These are the activations of a small neural network, seen along a few directions. Each row is one input.
In each table, some parts of the input vary, and every possible input appears once, in random order.
A made-up example of a description, with smaller parts first: line(6) and (point or ring(9) or (values(2) and ring(8))).
Shared parts are said once, and a part with two or three values counts as separate values.

Other details of the inputs shift rows strongly along three fixed directions, in all tables alike. That doesn't count.

A family of inputs:
r1: [ 1.66 -2.51 -0.14  2.75  0.91 -0.15  1.16  0.75  1.18 -0.07 -0.76 -0.72]
r2: [-1.99  1.01  0.73 -1.00  0.03 -2.74 -1.05 -1.98 -2.23 -2.30  0.12 -0.71]
r3: [ 3.48 -1.83 -1.38  1.55 -2.85  1.56  0.60  1.78 -3.19  1.73 -3.95  1.06]
r4: [-2.40  2.06  1.42 -3.34 -0.75 -0.94 -0.77 -2.88  0.76 -1.86  1.13  0.88]
r5: [ 5.19 -1.85  1.57  1.68 -3.51  0.59  3.21  2.76 -2.74  0.75 -1.25  1.20]
r6: [ 0.21  2.73  4.05  1.02  0.68 -1.90 -2.97 -0.22 -1.85 -1.91 -2.53 -1.86]
r7: [-2.80  3.67 -0.11 -2.36  0.41 -1.09 -1.15 -0.96  0.39 -2.72  0.36 -0.32]
r8: [-0.15  3.36  4.24  2.79  0.17 -2.16 -1.27 -0.47 -1.36 -0.43 -1.40 -2.98]
r9: [-3.86 -2.46 -4.14 -2.98  1.26  2.66 -1.01 -0.03  5.73  1.64  1.26 -0.10]
r10: [ 2.39 -2.51 -0.30  0.72  0.95  0.04 -0.24  2.38  3.11  2.01  0.91 -1.11]
r11: [-0.48  4.59 -2.88 -2.24 -4.01  2.48  4.98 -2.96 -5.20 -1.02  0.01  0.01]
r12: [-1.82  1.81  0.50 -0.01  1.08 -2.44  0.15 -2.72  1.31 -2.09  2.00 -1.33]
r13: [-3.58  2.49  0.43 -0.66  0.45 -0.34 -1.80 -0.97  0.88 -1.21 -0.96 -1.11]
r14: [-1.37 -0.73 -5.10 -2.93 -4.45  5.29  7.26  0.14 -0.54  0.10  1.21  2.38]
r15: [-0.25  2.97 -1.74 -3.38 -2.21 -0.33  1.56 -1.78 -5.08 -1.29 -0.45  0.92]
r16: [-2.84 -1.94 -3.55 -0.76  3.17  3.80 -1.78  0.65  4.47  1.83  4.57  2.41]
r17: [-2.19 -0.76 -4.57 -1.23  2.07  1.25  2.29  2.28  6.07  0.24  2.00  0.99]
r18: [-0.88  3.59 -0.44 -1.67  0.75 -1.60  0.55 -3.13  0.57 -0.50  1.55 -0.35]
r19: [ 3.85 -1.15  0.05  2.10 -4.11  4.62  2.72  2.69 -6.49  0.48  0.28  4.40]
r20: [ 2.10 -3.77  0.16  3.21  1.21 -2.32  0.64  2.34  0.71  1.25 -0.32 -0.46]
r21: [ 1.07  1.12  4.41 -0.04  0.70 -1.44 -4.21 -1.30 -1.22 -0.48 -1.30 -2.95]
r22: [ 2.42 -1.82  1.31  3.46  2.13 -0.36 -0.29  3.39  2.69  1.19 -1.84 -1.05]
r23: [-1.24  2.76 -1.03  0.77 -1.54  2.29  0.95 -2.01 -5.64 -2.63  2.55  2.08]
r24: [-2.08 -2.49 -3.47 -2.06  3.05  2.41  0.76  0.35  7.20  1.69  2.66 -0.73]
r25: [ 0.22 -1.51 -3.77  1.08 -2.75  2.60  4.70  0.67 -1.53 -0.36 -0.38  0.26]
r26: [ 2.98 -3.24  2.52  2.34  0.28  0.20  0.73  1.66  2.05  1.84 -1.20  0.34]
r27: [-3.22  2.57  0.49 -0.83  2.81 -2.62 -0.17 -0.43  2.31 -0.57  1.94 -1.51]
r28: [ 2.29 -2.41 -0.74  0.85  1.08  0.27 -1.48  0.84  1.26  1.49 -2.68  1.00]
r29: [-1.47  2.13  0.82 -3.09  0.09 -0.75 -2.39 -1.92  0.35 -1.28  1.26 -1.50]
r30: [ 2.34 -3.28  0.86  0.23  0.45 -1.01 -2.38  2.97 -0.11  1.95 -1.03 -0.94]
r31: [-2.01  0.90 -5.04 -2.48 -4.93  3.69  4.47 -1.29 -4.72 -2.99 -0.65  1.09]
r32: [ 2.98 -3.12  0.86  1.45  0.93 -1.07 -0.27  3.20  0.83  2.84  0.31 -1.63]
r33: [ 3.46  3.33  2.20  0.99 -1.70 -0.48  1.47 -1.82 -5.21 -0.61 -1.80 -1.23]
r34: [-1.78  0.97  4.41 -0.07 -0.56 -1.62 -2.89 -2.67  0.18 -0.15 -1.02 -0.77]
r35: [ 0.49  1.50  4.80  1.92  0.64 -2.01 -2.90 -1.53 -0.08  1.22 -0.08 -4.16]
r36: [-0.53  0.46  2.80  1.06  0.90 -2.14 -2.78 -2.24 -0.79 -2.27 -1.46 -1.45]
r37: [ 2.47 -3.62  2.10  1.77  0.32 -1.59  0.87  2.52  1.31  2.50 -0.13  0.67]
r38: [-4.31  3.40  0.40  0.52  3.31  0.59 -2.87 -1.17  1.26 -1.02  3.27  1.38]
r39: [ 1.67 -2.89 -0.71  1.48 -0.36 -0.98 -0.87  1.51  0.29 -0.78 -1.46  0.70]
r40: [-2.22  0.80  1.67 -2.92 -0.44 -1.61 -0.57 -1.77 -0.55 -0.86  0.73  0.76]
r41: [-1.61  2.92  0.53  0.83  2.31  0.27 -2.78 -2.81 -0.87  0.46  2.45  1.92]
r42: [ 2.77 -1.31 -1.08  0.22 -0.40 -0.53 -0.90  1.18 -0.19  0.97 -1.98  1.45]
r43: [ 1.84 -2.66  1.36  0.02 -1.10  1.13 -0.07  1.08  0.27  0.44 -2.00  1.39]
r44: [ 3.22 -1.83  0.16  2.05  1.05 -2.05  0.41  1.81 -0.26  2.74 -0.98  0.14]
r45: [-4.02 -1.45 -4.67 -2.83  2.45  0.52  0.36  2.11  4.69  0.04  1.04  1.52]
Description of these inputs: values(5) and (point or (values(2) and line(4))).
Question: The inputs of r44 and r37 match in every part but the values(5) part. If r11 is changed in the same way as r44 into r37, which row does it become?
Answer: r14
Question: Change only the values(2) part in r7. List by row number the other rows that result.
Answer: r17
Question: Change only the values(5) part in r30. List by row number the other rows that result.
Answer: r2, r15, r40, r45
Question: Change only the values(2) part in r31. List by row number the other rows that result.
Answer: r25
Question: A walk changes only the line(4) part. It starts at r8 and steps to r22. List the rest of the walk in order.
Answer: r17, r27
Question: Change only the line(4) part in r20. List by row number the other rows that result.
Answer: r1, r12, r25
